Each row below is a small network's average activation on inputs in which a field has the value named, seen along a few directions.
Related values have similar rows: they may be neighbours, one step apart, or belong to one group.
In the rows, 500 means zero.
Strong random noise was added to every row along 2 fixed directions; ignore it. To show where, here is one row again and again, with new noise each time:
[451 512 438 384 492 494 432 425 502 533 472 506]
[550 564 523 417 484 456 490 396 566 620 426 439]
[531 360 173 748 355 426 373 480 791 559 108 410]
[566 530 465 495 454 441 477 408 628 625 347 418]


Field GAFO:
pemu: [566 377 442 808 461 508 548 653 564 409 369 415]
sotig: [329 268  56 804 521 636 467 561 579 374 294 558]
peva: [262 482 328 418 630 565 473 424 380 372 619 646]
pega: [562 468 508 601 329 403 444 635 636 602 499 425]
kifol: [480 675 669 205 610 531 626 366 386 540 649 547]
rasib: [648 520 571 603 495 513 411 604 456 306 491 593]
kofug: [482 567 641 517 604 602 689 481 399 540 620 487]
dade: [363 523 526 211 536 543 436 400 317 454 642 618]
suluz: [537 422 457 887 489 479 606 609 653 538 346 439]
baret: [613 432 540 686 489 459 499 657 501 346 447 436]
let: [812 543 657 616 330 309 533 527 793 751 332 322]
lavir: [367 267 154 606 339 485 264 563 604 411 350 540]
The values of GAFO form a line.
Question: A walk along GAFO starts at rasib and steps to its neighbour baret. Put peva, kofug, dade, let in the order it reaches them.
Answer: kofug, peva, dade, let
Question: How many steps from neighbour to neighbour lead from sotig to pega, at the fewest?
Answer: 6

Field FEF:
nudi: [395 603 457 421 699 568 675 234 485 643 406 514]
boziz: [443 489 377 386 438 507 486 345 639 668 389 460]
reku: [761 622 801 405 590 491 501 599 330 383 710 588]
mevuf: [524 467 532 446 314 437 370 518 617 550 380 462]
risag: [837 562 488 584 319 336 383 520 818 548 384 508]
neti: [456 504 557 789 605 578 778 669 406 524 602 457]
gapof: [529 558 771 579 665 559 753 590 394 488 627 431]
ritam: [149 334 203 319 448 539 246 493 381 370 529 603]
papan: [163 377  86 486 553 555 462 407 489 389 412 556]
roro: [588 382 317 703 307 350 348 462 798 619 221 347]
tidar: [623 477 680 707 515 524 615 615 482 490 459 395]
rugor: [846 624 721 564 412 405 481 524 565 569 459 428]
The values of FEF form a line.
Question: A walk along FEF starts at neti and steps to its neighbour gapof. Put boziz, risag, papan, roro in the order it reaches them.
Answer: risag, roro, boziz, papan
Question: Name the neighbours of reku, in listed order.
Answer: tidar, rugor
